A small network was shown many inputs. Here are its activations along a few directions, one row for each input.
In each table, some parts of the input vary, and every possible input appears once, in random order.
A made-up example of a description, with smaller parts first: one of 6 places along a line, together with either a single point or one of 9 places around a ring or (one of 2 separate values, together with one of 5 places around a ring).
Shared parts are said once, and a part with two or three values counts as separate values.

Other details of the inputs vary at random and push rows far along three fixed directions, the same in every table; ignore that.

Table:
R1: [6 5 14 18 -7 -9 31 8 30 50 33 2 6 14]
R2: [-12 -50 -2 -43 -26 28 20 39 51 7 -56 10 41 26]
R3: [-31 0 -39 7 -6 -21 12 14 -38 -33 3 -2 -1 25]
R4: [37 5 6 7 28 0 -21 -4 -9 1 16 10 -9 -21]
R5: [26 16 15 9 8 -3 -27 -23 -4 3 14 4 -13 -27]
R6: [-56 11 -35 19 -16 -26 23 19 -15 -6 16 -6 9 38]
R7: [14 -45 1 -57 -15 20 0 8 38 -10 -67 13 29 9]
R8: [-3 16 27 18 -10 6 15 -4 25 47 28 -5 1 2]
R9: [-13 14 24 25 -10 16 19 11 28 50 26 -4 10 7]
R10: [7 -10 -6 -1 -7 -1 3 10 9 7 5 11 11 3]
R11: [23 8 13 9 10 -1 -25 -14 16 6 13 -18 -13 -21]
R12: [-46 4 -30 19 -14 -21 33 20 -31 -16 14 -11 -2 38]
R13: [33 12 5 8 12 -11 -12 -19 4 15 17 6 -5 -12]
R14: [9 2 3 -12 2 -4 -19 -18 13 -8 -22 -11 -5 -5]
R15: [30 -5 2 -9 12 13 -28 -18 -34 -39 -6 3 -17 -32]
R16: [-13 -4 -41 -9 5 -32 -24 -7 -48 -68 -10 -24 -19 8]
R17: [20 -1 -8 -6 15 2 -43 -13 -25 -33 -8 15 -3 -30]
R18: [12 3 13 21 -3 -2 23 10 25 41 36 3 4 6]
R19: [-3 9 28 20 -10 16 20 2 21 40 29 -7 2 0]
R20: [19 14 17 14 7 4 -21 -13 5 9 21 4 -8 -25]
R21: [-1 -6 5 7 -4 13 14 13 -4 6 3 2 -1 8]
R22: [-55 18 -30 11 3 -26 0 7 -23 -29 1 -32 -13 29]
R23: [28 6 12 7 29 -4 -23 -3 10 8 17 -16 -12 -10]
R24: [-7 -36 -7 -42 -10 27 -2 27 24 -5 -50 35 35 4]
R25: [-56 3 -27 16 -10 -28 32 14 -12 -7 1 -31 -10 36]
R26: [20 15 17 14 11 9 -25 -8 3 7 15 6 -3 -25]
R27: [25 2 -5 -16 12 -6 -40 -30 -20 -35 -17 15 -4 -27]
R28: [-70 19 -30 15 -7 -25 23 18 -18 -9 16 -8 4 39]
R29: [2 7 12 27 -5 0 20 17 31 51 34 4 14 13]
R30: [24 14 17 10 10 10 -25 -19 -9 0 19 -1 -12 -31]
R31: [23 -4 -8 -11 10 -1 -43 -18 -24 -40 -8 14 -3 -33]
R32: [18 4 1 -12 22 11 -46 -12 -24 -36 -17 15 -6 -32]
R33: [-25 1 -36 2 12 -23 -11 0 -44 -49 -20 -23 -20 4]
R34: [16 11 23 9 19 20 -17 -8 -7 7 13 0 -8 -24]
R35: [25 10 15 5 9 -6 -24 -20 16 9 9 -18 -14 -19]
R36: [-28 3 -32 -3 21 -21 -11 2 -41 -47 -22 -21 -21 6]
R37: [-50 7 -27 15 -18 -20 38 14 -32 -20 15 -17 -11 36]
R38: [-49 16 -27 19 -8 -15 21 7 -45 -32 12 -19 -13 27]
R39: [7 -4 6 -3 -8 4 20 1 1 9 3 0 -4 3]
R40: [17 9 10 14 2 -10 -1 -8 18 31 27 5 3 -7]
R41: [10 6 29 14 -8 10 23 -2 22 42 24 -4 -3 1]
R42: [3 8 6 -9 -2 6 -7 -18 -4 -4 -11 4 -2 -11]
R43: [-14 -34 2 -34 -29 18 44 22 34 16 -42 22 33 26]
R44: [-50 9 -36 16 -17 -31 18 11 -22 -12 19 -7 -1 33]
R45: [-14 -41 1 -34 -34 19 44 31 33 15 -39 22 34 25]
R46: [17 -10 -3 -2 2 3 2 2 -12 -12 4 6 -3 -9]
R47: [15 -41 -3 -54 3 39 -13 16 -11 -45 -65 29 16 -11]
R48: [23 12 13 10 8 -8 -19 -18 5 12 22 5 -4 -21]
R49: [-64 18 -22 16 -6 -13 34 16 -32 -17 14 -19 -10 40]
R50: [21 16 22 6 8 7 -9 -26 -3 13 13 -1 -13 -18]
R51: [-25 -18 0 -32 -30 17 20 10 31 8 -46 21 30 18]
R52: [17 7 9 17 2 -13 4 -4 17 31 30 4 0 -1]
R53: [-1 11 29 25 -4 18 17 4 20 40 25 -4 5 -2]
R54: [6 -39 4 -45 -8 20 7 6 32 1 -71 10 19 0]
R55: [-8 13 30 21 -14 6 31 0 27 51 29 -7 3 7]
R56: [23 -2 -8 -10 16 2 -51 -14 -17 -43 -25 -9 -12 -29]
R57: [30 12 7 7 12 -9 -18 -24 6 13 14 8 -3 -17]
R58: [-8 -48 3 -47 -31 17 24 28 54 11 -53 7 37 27]
R59: [14 14 25 13 3 6 14 -15 11 31 21 -5 -10 -4]
R60: [15 8 13 14 0 -8 23 -3 26 44 25 4 2 9]
R61: [22 -43 -5 -50 -1 16 -19 1 6 -31 -75 11 9 -19]
R62: [33 10 4 9 26 -2 -26 -4 -6 3 17 9 -5 -21]
R63: [-24 20 -31 8 1 -30 10 -16 -55 -41 6 -17 -28 17]
R64: [0 22 25 16 10 14 -2 1 12 31 23 -2 -2 -11]
R65: [35 -10 -5 -16 27 9 -31 -6 -34 -42 -16 14 -10 -29]
Description of these inputs: one of 5 places along a line, together with either one of 3 separate values or one of 10 places around a ring.
- The inputs of R8 and R30 match in every part but the place on the line of 5. If R61 is changed in the same way as R8 into R30, which row does it become? => R25
- List by row number the other rows that have the place on the line of 5 in common with R9. => R2, R3, R6, R12, R17, R21, R26, R29, R33, R38, R53, R56
- List by row number the other rows that have the place on the line of 5 in common with R54. => R7, R13, R14, R27, R42, R43, R50, R51, R57, R59, R60, R63
- Change only the place on the ring of 10 in R30. List by row number the other rows that result. => R10, R15, R18, R19, R20, R31, R37, R44, R46

Table:
R66: [-58 8 -35 -12 -19 3 18 1 -64 -66 -18 -1 -8 22]
R67: [-58 8 10 14 -18 -3 61 9 13 36 -7 -25 -6 41]
R68: [38 -22 -1 -31 26 27 -47 4 -32 -53 -31 36 1 -45]
R69: [-7 -18 -9 4 -13 3 28 21 0 12 10 25 25 19]
R70: [42 -17 10 -36 4 32 -45 -15 -35 -53 -32 22 0 -46]
R71: [7 -45 14 -34 -25 20 16 22 77 26 -47 -4 31 8]
R72: [22 48 12 39 33 -26 -19 -50 -38 -9 48 -40 -56 -15]
R73: [-34 -2 -14 11 -12 -19 51 31 24 34 4 -13 11 54]
R74: [-17 -24 17 -37 -13 29 -10 20 85 39 -60 11 47 8]
R75: [-58 2 -4 20 -37 4 48 34 20 33 22 -10 15 40]
R76: [-18 20 -44 31 14 -60 12 -15 -50 -22 40 -30 -26 29]
R77: [45 31 61 43 13 -4 7 -23 47 83 67 -34 -22 -11]
R78: [30 46 -6 55 39 -24 -25 -16 -53 -8 71 -2 -37 -20]
R79: [44 -10 59 -20 10 64 -50 5 86 63 -21 45 46 -51]
R80: [43 -26 -6 -40 33 6 -47 -8 -18 -47 -46 9 -9 -33]
R81: [2 18 -48 4 7 -62 -13 -28 -46 -39 17 -7 -25 8]
R82: [-12 -8 -30 -11 -24 -16 13 8 -13 -17 -3 37 20 12]
R83: [-81 -26 -47 -26 -43 -23 38 29 -5 -39 -49 -25 10 65]
R84: [44 -25 -6 -29 7 23 -57 -10 -16 -56 -34 14 3 -51]
R85: [25 43 67 58 19 26 20 -19 19 83 68 -6 -23 -32]
- The inputs of R72 and R66 match in every part but one. If R83 is changed in the same way as R72 into R66, which row does it become? => R75
- What is each input in this table made of? => one of 2 separate values, together with either a single point or one of 4 places along a line or one of 5 places along a line
- Change only the choice among 2 separate values in R73. List by row number the other rows that result. => R78
- Change only the place on the line of 4 in R76. List by row number the other rows that result. => R73, R80, R81

Table:
R86: [-3 14 4 5 1 -9 -4 -21 -11 -6 4 -16 -17 -4]
R87: [17 -3 -10 11 9 -20 -10 -2 -6 -10 17 -22 -14 0]
R88: [-16 -17 2 -28 -12 20 -1 7 17 -9 -44 0 14 3]
R89: [-10 -28 -16 -32 -4 6 -4 19 13 -19 -48 6 16 10]
R90: [31 0 11 -15 7 10 -23 -26 -19 -23 -15 3 -14 -28]
R91: [-24 -3 15 -6 -20 11 23 5 36 28 -16 -9 11 16]
R92: [-26 17 6 21 -9 -10 17 7 31 42 27 -8 10 21]
R93: [83 6 58 21 25 27 -36 -24 34 42 37 -9 -18 -56]
R94: [-42 38 -36 48 4 -60 31 -8 -52 -9 58 -35 -34 40]
R95: [13 6 -4 4 12 -20 -14 -16 2 0 2 -17 -13 -2]
R96: [-14 6 7 16 -1 -13 23 10 38 43 17 -20 4 26]
R97: [-5 11 -27 5 3 -15 -13 -11 -55 -44 9 13 -10 -6]
R98: [15 3 7 -8 18 12 -36 -13 -14 -23 -17 -4 -12 -27]
R99: [-17 -7 16 0 -14 26 33 22 15 24 -2 6 12 12]
R100: [-62 54 -34 59 8 -50 9 0 -48 -9 67 -30 -24 31]
R101: [-13 -14 6 -2 -3 7 22 28 36 31 -6 0 18 19]
R102: [14 3 7 -5 20 15 -32 -8 -21 -26 -13 -2 -11 -28]
R103: [5 7 -11 14 -1 -15 -15 -4 -12 -14 25 -7 -6 -5]
R104: [14 3 -10 -3 16 4 -31 -5 -31 -34 0 18 -3 -24]
R105: [24 -2 5 -12 6 11 -18 -20 -31 -29 -13 8 -13 -25]
R106: [-3 -31 -13 -28 -14 10 22 20 2 -13 -35 19 18 14]
R107: [36 2 47 18 2 5 24 -2 75 90 30 -5 7 1]
R108: [40 -12 -6 -21 13 -6 -25 -21 -17 -29 -20 5 -11 -22]
R109: [-5 -31 -12 -28 -4 15 8 26 6 -16 -38 14 18 10]
R110: [-9 -8 7 -9 -25 6 25 9 30 28 -1 16 23 16]
R111: [-16 -20 -14 -34 -25 3 6 4 11 -15 -39 21 23 10]
R112: [-12 18 -15 8 1 -22 -15 -17 -13 -11 10 -6 -7 -2]
R113: [26 1 8 -2 10 15 -15 -16 -30 -23 -3 8 -13 -27]
R114: [-52 -7 -38 -18 -16 -11 -1 17 -20 -39 -31 7 15 24]
R115: [67 17 37 20 19 10 -25 -27 12 37 43 20 -8 -45]
R116: [-15 -7 4 1 -16 16 27 25 18 25 7 22 24 14]
R117: [-36 15 10 26 -5 7 34 18 6 28 26 -12 0 23]
R118: [-5 -31 -15 -28 -8 14 15 25 -1 -18 -35 17 17 12]
- What is each input in this table made of? => one of 3 separate values, together with either a single point or one of 10 places around a ring
- The inputs of R105 and R115 match in every part but the choice among 3 separate values. If R113 is changed in the same way as R105 into R115, which row does it become? => R97
- List by row number the other rows that have the choice among 3 separate values in common with R118. => R87, R89, R94, R95, R96, R101, R106, R107, R108, R109
- Change only the choice among 3 separate values in R95. List by row number the other rows that result. => R91, R112
